These are the activations of a small neural network, seen along a few directions. Each row is one input.
Each table varies a few parts of the input and shows all the possible inputs, shuffled.
Descriptions start from the smaller parts, as in this example, which fits no table here: one of 6 places along a line, together with either a single point or (one of 2 separate values, together with one of 5 places around a ring) or one of 11 places around a ring.
Shared parts are said once, and a part with two or three values counts as separate values.
In the rows, 128 means zero.

Other details of the inputs vary at random and push rows far along two fixed directions, the same in every table; ignore that.

Table:
r1: [145 113 122 103 131 161  94 158 128 146 164]
r2: [ 88 133 136 204 128 149 159 124 123  10  57]
r3: [125 113 130 146 156  75 159 107 115  89  89]
r4: [100 150 122 157  96 153 128 140 128  97  99]
r5: [159 102 115 106 163  46 170 102 131 170 114]
r6: [139 111 110 131 131 149 131 138 136 145 131]
r7: [141 128 137 108 161   8 176  69 102 139  92]
r8: [108 141 134 145 124 121 140 115 107  94 102]
r9: [122 121 124 149 123 163 130 139 151 112 143]
r10: [137 136 127  90 118 152  97 142 117 163 164]
r11: [127 141 132 113 118 135 122 127 136 162 157]
r12: [ 84 149 139 184  99 179 128 126 110  48  88]
r13: [130 139 133 119 130 100 134 109 111 126 118]
r14: [152 111 107 104 121 154 103 159 143 172 160]
r15: [120 143 136 124 124 131 134 122 119 115 116]
r16: [148 112 128 114 154  84 136 116 123 129 122]
r17: [151 110 125 107 132 156  92 159 146 189 198]
r18: [146 128 122 101 149  52 167  90 117 183 113]
r19: [150 111 114 108 137  88 135 135 140 157 126]
r20: [100 152 117 153  77 195 100 163 131 102 119]
r21: [122 139 120 129 117 134 134 124 125 147 121]
r22: [138 109 132 124 153  76 149 107 121 115 106]
r23: [156 113 124  84 144 134 106 147 134 163 162]
r24: [122 138 132 121 128 113 125 116 132 160 148]
r25: [ 86 131 132 208 119 156 158 126 143  37  86]
r26: [141 126 142 105 157  14 177  71 107 143  91]
r27: [115 130 128 160 116 195 107 153 133  70 119]
r28: [135 137 133 101 129 119 126 123 117 146 136]
r29: [150 107 124  96 131 156  90 153 128 159 168]
r30: [120 120 128 159 140 120 137 121 120  75  98]
r31: [149 113 128  92 129 168  92 155 139 155 164]
r32: [129 115 125 138 138 122 134 127 145 131 140]
r33: [120 141 137 126 111 157 117 130 119 118 127]
r34: [ 91 154 142 185 114 137 154 106 114  41  66]
r35: [141 112 129 124 137 136 115 144 142 162 170]
r36: [145 135 113  81 102 170  83 160 133 203 179]
r37: [136 138 132 105 121 145  98 140 132 194 185]
r38: [135 113 136 130 151  84 154 109 125 104  97]
r39: [121 126 107 141  86 224  76 193 149 118 148]
r40: [116 116 129 160 142 103 150 116 141 104 116]
r41: [125 138 133 121 136  90 142 104 132 155 133]
r42: [108 134 128 168 112 209 106 155 137  57 114]
r43: [122 145 138 133 126 114 143 109 117 105 103]
r44: [127 136 142 120 134  90 152 100 118 121 101]
r45: [150 131 133  83 144  66 148  98 134 196 154]
r46: [116 148 132 131  99 209  79 162 136 159 184]
Description of these inputs: one of 2 separate values, together with either one of 5 places along a line or one of 6 places along a line or (one of 3 separate values, together with one of 4 places along a line).
Changing only the choice among 2 separate values turns r40 into r24. The same change can be made to r1. Which row results? -> r10
Changing only the choice among 2 separate values turns r8 into r3. The same change can be made to r7. Which row results? -> r30
Start at r6 and move only the place on the line of 5, one step at a time. The first step leads to r5. Which rows follow, in order? -> r14, r19, r39
Which other rows does r10 become when the choice among 3 separate values takes its other values? List them by row number. -> r13, r26

Table:
r47: [150 109 130 104 148 124 114 133 123 134 146]
r48: [144 123 118 104 127 159 120 137 145 181 168]
r49: [107 140 114 159  97 181 121 148 130 103 107]
r50: [ 92 151 129 170  94 179 108 146 126  94 122]
r51: [136 134 141  99 135 124 114 118 113 146 151]
r52: [153 111 121  96 140  86 122 135 134 160 142]
r53: [142 129 115  99 120 124 123 135 130 159 131]
r54: [124 115 126 156 152  36 177  99 125 101  75]
r55: [132 112 138 143 162  44 174  95 122  93  80]
r56: [ 97 152 132 158  95 173 108 144 125  90 122]
r57: [107 121 128 179 122 186 123 147 149  86 134]
r58: [137 129 135 108 138 113 128 116 137 180 170]
r59: [102 144 146 161 128 109 151 104 116  78  90]
r60: [147 126 123  93 127 139 119 135 127 162 141]
r61: [150 124 125  89 134 143 118 128 118 153 142]
Changing only one part turns r53 into r56. The same change can be made to r61. Which row results? -> r51
What is each input in this table made of? -> one of 3 separate values, together with either a single point or one of 4 places along a line
Which other rows does r59 become when the choice among 3 separate values takes its other values? List them by row number. -> r55, r60
List by row number the other rows that have the choice among 3 separate values in common with r57. -> r47, r52, r54, r55
